These are the activations of a small network on made-up records, seen along a few directions, one row for each record.
After each row come some of the record's fields: T, W, Z, Y, D, V.
A field that a record lacks is left out.
The largest differences between rows may come from other fields.
In the rows, zero is written as 500.
Random noise pushes rows far along 21 fixed directions. That doesn't count. These rows show it; they differ only by the noise:
[428 403 642 519 538 390 453 462 511 416 484 643 778 657 506 370 277 489
 456 619 438 518 491 636 298 584 618 447 542 476 431 437 577 523 472 668]
[390 533 517 652 606 624 328 538 612 519 407 340 397 461 340 473 659 628
 548 481 502 753 481 395 650 590 536 413 420 468 502 590 467 341 464 468]
[605 522 270 283 412 580 568 564 296 628 435 489 583 477 609 485 397 636
 486 256 411 354 557 524 378 528 352 585 548 584 437 604 488 559 608 631]
[558 618 588 360 516 661 771 492 646 530 452 318 527 327 439 558 530 448
 637 497 420 394 536 484 543 617 585 517 449 535 454 461 434 425 613 448]
[550 458 374 579 594 572 380 545 539 514 377 406 285 560 504 451 421 381
 567 468 536 487 698 508 498 496 481 630 637 734 387 494 349 611 281 577]
[534 450 228 541 358 746 341 418 665 245 495 271 501 543 481 623 408 580
 741 404 326 434 570 664 400 550 443 445 574 402 360 556 568 723 465 475]
[403 497 509 606 635 394 393 465 526 433 480 579 399 329 418 403 620 353
 495 294 507 616 659 370 612 423 632 480 514 470 411 625 525 443 304 492]
[446 279 531 358 506 301 508 301 452 337 566 659 576 496 416 363 585 369
 609 580 608 645 446 460 416 561 404 577 568 568 515 643 620 520 412 625]
[206 446 467 671 454 419 320 409 590 460 489 365 441 464 513 315 547 513
 525 427 584 699 535 393 565 546 527 671 607 399 368 578 379 725 594 461]
[519 650 583 593 532 572 560 489 576 498 460 562 447 482 367 579 558 493
 544 613 572 613 451 578 584 663 521 450 438 400 702 635 452 408 594 487]
[318 604 629 479 710 393 681 478 602 483 486 401 631 352 726 591 596 291
 607 507 489 455 640 418 403 615 621 440 674 559 311 353 374 479 364 445]
[483 627 516 426 489 513 628 456 598 443 696 485 500 378 494 518 387 590
 448 531 503 418 561 491 539 451 649 560 414 552 423 310 535 422 511 349]
[325 402 449 467 480 520 484 255 616 570 547 383 345 695 564 251 515 483
 658 421 394 687 477 385 354 625 502 495 535 693 416 577 621 448 313 386]
[408 616 482 520 735 422 540 416 460 542 568 700 442 497 576 443 366 427
 510 377 572 641 592 566 516 441 533 496 596 569 444 632 452 500 501 537]
[517 440 467 595 720 397 577 545 689 547 477 471 662 628 671 607 591 446
 407 411 448 506 618 378 312 633 500 388 547 489 466 569 518 346 169 406]
[625 546 522 444 549 610 768 537 627 524 447 437 653 628 698 645 480 729
 493 344 384 413 434 569 420 641 498 446 456 295 518 502 547 586 592 390]
[582 463 559 544 581 787 596 570 498 644 464 628 394 346 335 146 441 404
 500 583 540 424 590 516 520 610 535 707 341 716 503 575 385 440 399 691]
[437 480 380 593 319 551 483 406 646 443 585 423 464 543 432 465 359 466
 499 740 597 430 509 556 562 493 405 487 391 444 541 471 467 414 565 493]
[647 423 574 377 623 513 722 351 709 394 407 422 537 501 498 507 383 483
 763 502 533 510 436 598 616 358 511 555 506 622 429 395 463 748 600 545]
[533 558 795 491 556 514 675 701 513 498 428 334 632 432 568 299 674 627
 403 535 243 431 555 496 628 555 540 359 428 326 360 353 627 648 467 497]
[554 687 415 429 529 444 425 489 477 618 656 384 366 521 520 509 363 670
 410 481 412 490 632 439 479 446 570 660 504 849 401 299 496 464 430 321]
[589 783 455 705 517 324 538 514 580 550 307 476 295 509 466 516 377 540
 453 446 560 493 653 513 822 381 534 495 384 479 622 452 394 516 606 428]
[463 571 393 457 553 507 652 488 490 530 506 526 628 478 631 418 291 726
 456 502 524 357 571 469 448 588 483 550 323 588 411 320 490 293 528 531]

[317 552 470 648 420 550 423 509 561 703 417 489 686 531 632 470 522 524
 518 420 483 578 357 479 300 577 586 404 549 453 601 568 391 556 564 500]	T=t3 W=w3 Z=z2 Y=y2 D=d4 V=v2
[800 278 783 425 611 604 558 610 485 494 399 518 586 679 422 421 725 473
 525 645 271 523 390 619 472 547 384 286 455 478 566 565 728 603 276 640]	T=t2 W=w2 D=d3 V=v1
[570 404 407 358 559 634 556 532 426 286 587 477 471 302 364 494 654 399
 591 495 415 402 651 470 482 644 347 516 498 452 365 679 615 367 382 562]	T=t1 W=w2 D=d4 V=v1
[360 487 521 451 400 479 447 420 533 512 426 275 578 398 507 750 636 450
 637 589 566 480 369 344 501 550 537 477 486 520 496 330 361 301 627 437]	T=t1 W=w1 D=d3 V=v1
[585 540 479 413 394 734 513 559 413 471 460 482 347 474 506 604 498 524
 581 474 470 366 491 606 537 454 555 427 497 532 491 369 511 487 416 541]	T=t2 W=w3 Z=z2 Y=y1 D=d3 V=v1
[441 455 390 417 557 398 428 556 467 465 399 317 568 557 513 823 611 622
 489 512 640 553 487 328 406 745 406 576 593 510 482 479 382 216 528 475]	T=t2 W=w3 Z=z2 Y=y1 D=d4 V=v1
[553 646 581 659 721 480 352 458 510 481 579 582 306 597 409 644 444 384
 512 627 490 637 573 613 577 494 541 464 552 586 554 553 460 430 450 435]	T=t1 W=w2 D=d4 V=v1
[448 527 676 444 718 411 502 375 384 446 704 635 257 386 540 593 607 469
 520 593 671 570 455 462 645 435 521 673 515 569 446 366 462 507 541 381]	T=t3 W=w2 D=d1
[628 392 429 371 555 366 564 459 572 401 608 434 575 512 528 643 507 518
 428 446 407 358 619 357 385 511 500 530 455 550 398 408 660 335 308 355]	T=t1 W=w1 D=d1
[366 625 572 539 403 508 571 222 611 598 566 607 242 480 529 385 386 311
 645 386 577 608 429 484 556 382 766 606 535 627 602 472 432 625 585 328]	T=t2 W=w1 D=d4 V=v1
[654 518 506 383 420 492 541 736 401 461 458 425 462 599 362 513 532 528
 365 651 481 503 569 632 602 495 320 386 593 439 542 588 571 517 489 631]	T=t2 W=w3 Z=z2 Y=y1 D=d3 V=v1
[402 571 524 686 514 456 236 428 381 427 690 576 533 455 531 597 567 512
 484 596 449 557 458 630 519 479 411 516 536 336 474 549 492 705 622 452]	T=t1 W=w1 D=d3 V=v1
[532 541 653 417 607 211 689 431 518 478 395 540 542 530 610 438 439 704
 544 473 585 523 397 416 573 418 614 584 410 641 507 177 533 556 563 428]	T=t3 W=w3 Z=z2 Y=y2 D=d4 V=v1
[500 636 617 429 589 497 587 604 395 563 274 459 492 526 577 384 444 576
 599 527 435 508 532 522 464 595 576 464 557 724 467 298 453 521 474 615]	T=t3 W=w2 D=d2 V=v1
[528 609 488 520 304 356 670 556 561 492 464 443 649 544 554 410 497 425
 463 597 346 328 584 557 432 551 438 306 479 404 569 491 634 543 449 490]	T=t1 W=w3 Z=z2 Y=y1 D=d1
[476 339 622 495 627 684 353 596 631 621 445 366 468 661 414 557 491 607
 444 581 576 698 336 433 518 431 619 425 516 601 486 398 425 361 436 503]	T=t3 W=w1 D=d2 V=v2
[546 446 466 384 411 601 467 503 374 513 584 491 336 604 427 443 504 620
 433 550 475 510 466 514 501 615 354 565 455 455 529 615 605 416 573 490]	T=t3 W=w3 Z=z2 Y=y1 D=d4 V=v2
[500 668 533 641 496 373 544 513 609 573 426 490 608 403 531 399 553 426
 537 554 413 456 601 435 443 545 610 431 445 668 580 388 488 502 308 454]	T=t2 W=w3 Z=z2 Y=y1 D=d4 V=v2
[474 441 467 451 473 451 468 573 424 513 416 341 453 706 557 510 383 590
 377 503 434 429 586 484 519 545 410 485 529 430 353 438 514 379 555 522]	T=t1 W=w2 D=d3 V=v1
[612 314 432 598 406 476 416 349 544 556 511 624 464 631 630 562 439 613
 444 384 623 448 331 460 539 330 490 690 371 426 612 441 458 699 562 424]	T=t2 W=w1 D=d2 V=v2
[450 471 410 454 451 524 446 393 349 449 493 380 399 352 465 379 556 407
 659 493 412 417 585 480 615 493 301 594 461 537 328 553 482 535 620 589]	T=t1 W=w1 D=d3 V=v1
[480 636 421 576 517 508 449 524 300 453 531 860 420 419 514 440 290 523
 411 412 552 372 599 555 464 475 671 505 361 558 544 397 537 267 375 564]	T=t1 W=w2 D=d2 V=v1
[432 363 385 379 214 505 607 467 558 743 355 319 485 657 454 221 450 369
 532 602 516 511 404 381 469 470 351 412 480 695 604 574 486 354 511 624]	T=t1 W=w2 D=d4 V=v2
[504 273 587 503 591 539 513 510 471 637 478 580 283 645 576 454 607 404
 367 222 477 483 467 386 480 483 557 525 489 330 433 650 559 417 364 429]	T=t1 W=w3 Z=z2 Y=y2 D=d1
[355 562 516 593 417 556 263 649 462 602 639 336 553 433 602 525 749 380
 454 522 323 556 518 466 318 495 547 403 762 566 417 500 472 699 279 407]	T=t1 W=w3 Z=z2 Y=y1 D=d4 V=v1
[411 406 465 328 377 407 574 347 441 603 304 403 604 575 649 479 476 590
 645 348 495 495 354 384 394 560 472 550 509 579 489 431 472 502 671 544]	T=t3 W=w2 D=d3 V=v1
[535 358 577 477 367 595 590 619 587 653 572 496 166 656 463 440 652 280
 295 465 628 538 486 383 468 532 587 669 656 465 628 657 454 563 311 347]	T=t1 W=w1 D=d1
[433 579 596 476 720 620 654 629 486 659 525 587 433 395 446 355 417 444
 384 519 663 602 569 538 667 441 508 552 520 534 452 618 323 423 615 632]	T=t3 W=w3 Z=z2 Y=y1 D=d3 V=v2

Which values does each new row have?
[494 495 438 577 468 342 534 479 540 310 643 720 617 374 458 429 591 497
 446 575 648 535 566 506 471 528 489 604 494 470 598 560 563 604 325 499]	T=t2 W=w3 Z=z2 Y=y1 D=d3 V=v2
[555 337 337 469 335 380 276 505 331 487 197 574 599 641 434 517 517 509
 570 424 531 572 388 519 434 461 328 295 537 455 680 677 600 494 496 782]	T=t3 W=w1 D=d1
[543 532 500 235 494 463 583 616 529 327 572 295 508 536 434 674 547 602
 478 558 470 576 551 514 557 457 492 366 647 519 405 394 633 439 430 444]	T=t2 W=w1 D=d3 V=v2
[407 361 544 323 440 582 399 538 449 510 378 265 532 509 414 440 525 435
 611 619 439 526 470 454 502 447 473 327 567 659 344 380 518 344 458 678]	T=t3 W=w2 D=d3 V=v1
[407 556 517 586 304 613 479 676 413 422 489 584 499 467 436 598 604 572
 394 798 758 479 415 540 468 769 502 591 494 359 724 438 362 399 521 559]	T=t1 W=w1 D=d3 V=v2
[435 562 451 628 541 392 426 552 439 569 219 326 592 306 572 621 701 442
 557 369 441 355 646 311 523 679 437 530 448 422 412 488 320 386 539 544]	T=t2 W=w2 D=d3 V=v1
[798 382 414 488 244 601 568 426 728 533 401 558 548 629 294 554 353 439
 577 555 591 439 370 565 347 511 604 729 454 709 812 550 435 650 479 517]	T=t1 W=w1 D=d3 V=v1
[446 354 501 341 302 670 605 512 514 546 635 520 530 459 496 407 481 434
 438 444 537 444 393 518 481 346 561 487 525 429 467 534 532 553 517 537]	T=t1 W=w3 Z=z2 Y=y1 D=d3 V=v2
[615 488 451 551 603 560 430 582 600 675 632 431 611 638 566 791 443 671
 302 586 588 523 394 472 465 442 441 578 491 541 568 442 355 438 581 373]	T=t2 W=w1 D=d4 V=v1
[414 465 480 580 366 528 332 439 437 420 523 550 408 455 566 522 552 485
 460 355 438 396 578 429 422 563 662 554 480 389 441 417 561 500 337 409]	T=t2 W=w1 D=d3 V=v1
[613 389 598 657 605 485 443 525 620 470 286 383 495 501 478 398 693 472
 600 606 425 517 516 395 633 475 479 379 359 603 526 363 543 502 216 545]	T=t2 W=w1 D=d4 V=v2
[435 548 545 429 449 693 395 533 348 401 673 478 408 574 444 506 406 658
 475 825 509 516 446 661 469 665 420 521 503 485 472 399 534 439 624 529]	T=t3 W=w1 D=d2 V=v2
[524 468 438 323 402 484 628 548 478 444 441 309 466 508 382 481 342 445
 450 592 503 366 611 497 602 548 342 525 492 389 412 558 483 359 781 579]	T=t3 W=w2 D=d4 V=v1
[538 536 525 495 533 625 516 636 544 464 615 519 853 249 435 534 552 522
 459 609 441 442 510 587 414 505 498 480 499 451 481 531 461 610 545 593]	T=t3 W=w1 D=d3 V=v2
